A small network was shown many inputs. Here are its activations along a few directions, one row for each input.
Each table varies a few parts of the input and shows all the possible inputs, shuffled.
A made-up example of a description, with smaller parts first: line(4) and (point or ring(9) or (values(2) and ring(8))).
Shared parts are said once, and a part with two or three values counts as separate values.

Other details of the inputs vary at random and push rows far along two fixed directions, the same in every table; ignore that.

Table:
R1: [ -7 -34 -45  -3  15   5 -37 -18  -1 -22  -7 -24  18   2]
R2: [-23 -26  15  -6   2  -2  21  -6  23   0   1  12  -9 -12]
R3: [-26 -22  12 -22   4   0  18   0  18   6   6  12 -16 -12]
R4: [-12 -18  22 -14  11  -6   0  11  24   9 -14   8   2 -23]
R5: [  2  46  22  18 -23  -7   8  16  -3  28   7  24  -9  11]
R6: [ 46  15 -25   8   2   1   3  -7 -23 -14  16 -15  -5  24]
R7: [  9  52  31  23 -17  -1  30  19   4  20 -18   8   6  -4]
R8: [-20 -11  12 -13   6 -10 -15   3  11   1 -10   8  13 -26]
R9: [-33 -24  14 -19  11  -3   2  -8   3   6   1  14 -10  -8]
R10: [ 51  16 -24   7 -11  16  -7   6  -8 -13   0 -21   6  15]
R11: [ -3  41  17   5 -15  -5  17   4 -23   7  10  13   3  13]
R12: [ 29  14 -25  23  -5   6   2 -11 -33 -17  10 -16   3  25]
R13: [-29 -13  16  -2   4  -3  -3   0  16   7 -22   5   5 -22]
R14: [-21 -17  18  -6  -2   5   9   6  34   5 -18   5   1 -14]
R15: [ 17  41  27  21 -20 -13   4  16   0  18   7  24  -7   4]
R16: [  9  44  27   6 -25  10  23  24   3  23  -7   1  -2  -1]
R17: [-26 -14  18 -16  10   4   1   7  21  20 -11   2  -1 -20]
R18: [ -2 -45 -46   8  16   6 -38 -14   8 -20   8  -8  -4  11]
R19: [  4  50  28  11 -22  -2  16  17 -14  27 -10   2   6  -2]
R20: [-34 -10   9 -17   4  -3 -15  -1  11  12  -9   3  11 -21]
R21: [-25 -19  16 -15  14 -14  -6  -8   5 -10   8  14  -1 -12]
R22: [ 16 -47 -38 -18  16   1 -12 -13   3 -28  13 -17 -10  10]
R23: [ 43  18 -26  12  -6   3 -15   6 -27 -10  -4 -19  11  12]
R24: [ 36  13 -30  21  -2   7  10 -10 -22 -14  13 -17   1  27]
R25: [-29 -22  15 -20  15  -1  13  -5  13   9   4  13 -13 -10]
R26: [ 40  16 -21  11  -1   1  -5  -9 -33 -18  14 -13  -3  23]
R27: [-11 -43 -39  -2  19   4 -26 -24 -10 -32  13 -16   7  10]
Description of these inputs: values(3) and (point or (values(2) and line(4))).
List by row number the other rows that have the values(3) part in common with R14.
> R1, R2, R7, R12, R13, R18, R24, R27

Table:
R28: [ 20  33 -18   6 -11   6  18 -13 -34 -10  19 -11   4  21]
R29: [ -1  48  34  15 -11 -13   6  18 -13  29 -15  12   2  -7]
R30: [ 27  32 -13  21 -28  -1 -18   3 -15 -15  20   6   2  24]
R31: [-16  -2  22  -1   9 -13   7  -4  -6  15   0  22 -12  -4]
R32: [-13 -23 -45  -1   6   3 -37 -15  -4 -17  21   2   4  15]
R33: [ 17 -20 -32   3   4   4   8  -8   4 -14   6 -18  -8  16]
R34: [  9 -36 -28 -15  10   6 -11 -17 -10 -37  18 -18  -4   6]
R35: [-36 -18   5  -6  14   1   3 -13  -1   2   2  14  -8   2]
R36: [-17 -21   4   2  -2  10  -1   1  27  13 -21  -2   2 -21]
R37: [ 32  27 -22   6 -18  23  -1  12 -11   7  -5 -25   0  16]
R38: [-29   2  12  -3   3 -12  19 -15   6  -3   3  10  -2  -3]
R39: [ -7  12  28   1   4   1  -2  17  18  19 -18  11  -3 -15]
R40: [-21 -29  13  -4  10   0  -4  -7   6 -13   1  13 -12  -2]
R41: [-38 -15   6 -18   7  -2   1  -1  10   3  -4  -3  15 -18]
R42: [ 11 -35 -32  -7   7   4 -29 -11   3 -31  -8 -22  19   3]
R43: [-26 -10  10  -6  -1 -21 -23  -2  10  12  13  29  -8 -14]
R44: [ 32  24 -10  29 -11   3   9  -4 -23 -23   8  -5  -3  20]
R45: [ 10  36  28   3 -22   6  40  15  -3  23   5   8 -13  11]
R46: [ 48  26 -10   5  -5   5  17   3 -17  -8  19 -11  -2  18]
R47: [ 20  34 -14   5 -10  13  11 -10 -38  -3  19  -8   0  29]
R48: [ -8  -9 -27   8  12  12 -24  -4 -15  -5  -3 -22  12  13]
R49: [-15 -19  -2 -18  -3   8   5   3  25   8 -15  -7   2 -20]
R50: [-22 -19  11 -13  11 -19 -12  -4  15   6 -16   4  10 -24]
R51: [-33   7  21   1  -1  -9   8  -1  14  10  -9   2  18 -17]
R52: [ 15 -27 -35  -1   6  -1 -39  -2  13 -12  21  -3  -4  16]
R53: [ 45  33 -16  14  -9   4  -3   5  -4  -3  -8 -15  13  10]
R54: [ 35  27  -4   7 -15  11   8  -2 -31 -16  19 -11  -4  26]
R55: [-24 -22  19  -5   6   3 -15   6  12  -2 -18   7   5 -13]
R56: [ 16 -14 -24 -12  10  -6  -5 -17 -22 -13  16 -11  -4   5]
R57: [-32   6  21  13  -1  -1   5   2   7  14 -13   5  16 -16]
R58: [ -7 -23  12  -4  19  -1   1   2  14   4   3  12 -14   0]
R59: [-29   2  13   7   5  -5  17 -11   1   1  -1  18  -4  -3]
R60: [-12  -6  15   3  -1   2  22   7  11  17  -3  12 -16   5]
R61: [-14   2  24 -14 -11  -5   8  10   9  -2 -12   8  13 -19]
R62: [ 46  23  -7   4  -2  10   9   6 -20  -2  19 -10  -7  27]
R63: [-24 -26  16 -24   5   4 -13   7  12  -5 -12   3   6 -13]
R64: [-34  10  23 -11  -1   2   4  11   2  15  -5   2  10 -10]
R65: [-18 -27   5  -2  18 -16  -1 -11   2   0  -1  16  -9 -12]
R66: [  5  53  30   0 -19 -18  19  19 -13  22  -9  11   8 -17]
R67: [  1  -4  20  -1   9 -12  18   2  20   1   4  11  -8  -8]
R68: [  8  47  26  16 -30   0  29  12  15  25 -18   3   6 -11]
R69: [ 14 -15 -19   4   3  -2  -5 -15  -5 -35  11 -13  -4  10]
R70: [ 13  38  23   4 -24  -1  48  13  -2  17   5   6 -10   3]
R71: [  4 -33 -38 -22  22   5 -42  -2 -15 -12  -1 -24   2   2]
R72: [ 17 -30 -35 -22  20  17 -35   2   5 -15  -4 -21   0   5]
R73: [-25 -21  11  -2  14 -12 -16  -1   9  10 -18   8   7 -27]
R74: [-16 -28   1   2   7   1  16   0  20   3  -4   8 -13  -5]
R75: [ -4   6  24   6   1   1   1  10  23  15 -20  13   4 -22]
R76: [-15 -23   6 -10  15 -21   2 -15   6  -3   2  10  -8 -11]
R77: [-21 -27  15   0   3   1 -11   1  16  -6 -20   7  12 -20]
R78: [ 35  25 -11   2  -5   0   2  -6 -39   2  17  -7  -6  23]
R79: [ 31  24 -21  21 -14  20  -5   9 -12   9 -10 -23   0  16]
R80: [  5 -32 -43   1  -4   5 -28  -2  14  -6  17  -7  -7  17]
R81: [ 18  57  32   0 -19  -2  25  23   7  20 -11  13   7 -15]
R82: [ 23 -22 -24  10  18   4  -5  -4   0 -16   8  -7  -6  11]
The inputs of R64 and R72 match in every part but one. If R35 is changed in the same way as R64 into R72, which row does it become?
> R58
The inputs of R38 and R76 match in every part but one. If R47 is changed in the same way as R38 into R76, which row does it become?
> R78
What is each input in this table made of?
> values(5) and (point or (values(2) and ring(5)))
Which other rows does R68 become when the values(5) part takes its other values? List them by row number.
> R42, R50, R51, R53
Which other rows does R28 become when the values(2) part takes its other values? List them by row number.
> R41
Which other rows does R70 become when the values(2) part takes its other values? List them by row number.
> R49

Table:
R83: [ 19  36  -3  23 -13   1  11   0 -22  -1   5  -2   2  18]
R84: [ 12 -22 -33   3   8  12 -18  -2   2 -12  -8 -24   7   6]
R85: [-40 -57  -2 -27  25  -3 -14 -12  19  -4   0   4  -6 -17]
R86: [ 24  36  -2  14 -11  -1  11   2 -24  -2   7  -4   5  13]
R87: [ 28  44   1  17 -14  -2  -3  10 -19   3  -1  -3   9   8]
R88: [-32 -59   3 -30  24  -1 -12  -7  24  -4   0   6 -12 -17]
R89: [-42 -54  -2 -21  21  -5 -15 -15  17 -11  -2   5  -1 -17]
R90: [-13   4  34  -5  -6  -9  20   5  16  10  -2  20  -9 -15]
R91: [ 23  39  -3  18 -18   3  -4  10 -15   8   3  -3   6  13]
R92: [-22   7  29  -5  -8   2  12  13  22  21 -17  10   4 -19]
R93: [-20   6  37  -8   0 -12  20   4  13  12  -3  20  -4 -17]
R94: [ 29  41  -2  19 -20   6   9  12 -11   5 -10 -13  11   6]
R95: [  5 -28 -37  -5  12   9 -18 -12  -7 -17  12 -16  -2  14]
R96: [ 21   8 -16   1  -1   3   2  -1 -15  -3   9 -10  -3  15]
R97: [ 13  12 -13   7  -1   1  -2  -6 -23 -10   5  -9   7  12]
R98: [-17  13  26  -3  -5  -8  -1  11   9  19  -9  17   0 -16]
R99: [-20  14  34   1  -8 -14   5  11  15  16 -10  23   3 -19]
R100: [  8 -29 -36   2  14   7 -17 -14  -5 -20   8 -14  -1  13]
R101: [-19  10  31  -8  -6   1  13  13  17  22 -19   9   4 -22]
R102: [-17  13  31   7  -7 -10   3  10  15  18  -9  20   1 -15]
R103: [  3 -23 -33  -6  12   6 -19 -13 -16 -16   8 -17   2  13]
R104: [  0 -27 -36  -5  11   8 -20 -14 -11 -18  10 -16   1  15]
R105: [ 29  31  -5  19 -12   2  14   2 -14   0   7  -2  -3  18]
R106: [ 31  45   1  15 -17   7   9  11 -15   3 -10 -14  13   6]
R107: [ 15 -29 -35  -4  12   4 -16 -14  -4 -21   9 -16  -2  12]
R108: [-21   9  31   0  -5 -11  18   2  10  11  -2  20  -2 -15]
R109: [ 27   6 -12   2   0   3   1  -1 -13 -11   8  -9  -2  13]
R110: [-20 -19  17 -14   4  -1   7   2  19   6   2  14 -12 -10]
R111: [ 16 -32 -33  -1  13   8 -14 -10  -1 -20   8 -13  -6  14]
R112: [-19   7  28  -5  -4  -6  18   5  15  14   1  18  -9  -9]
The inputs of R91 and R98 match in every part but one. If R104 is changed in the same way as R91 into R98, which row does it become?
> R103
What is each input in this table made of?
> ring(5) and (values(2) or line(4))
List by row number the other rows that have the ring(5) part in common with R106.
> R86, R87, R93, R97, R109
Which other rows does R95 become when the line(4) part takes its other values? List them by row number.
> R104, R110, R112
Which other rows does R106 become when the ring(5) part takes its other values? List them by row number.
> R84, R92, R94, R101
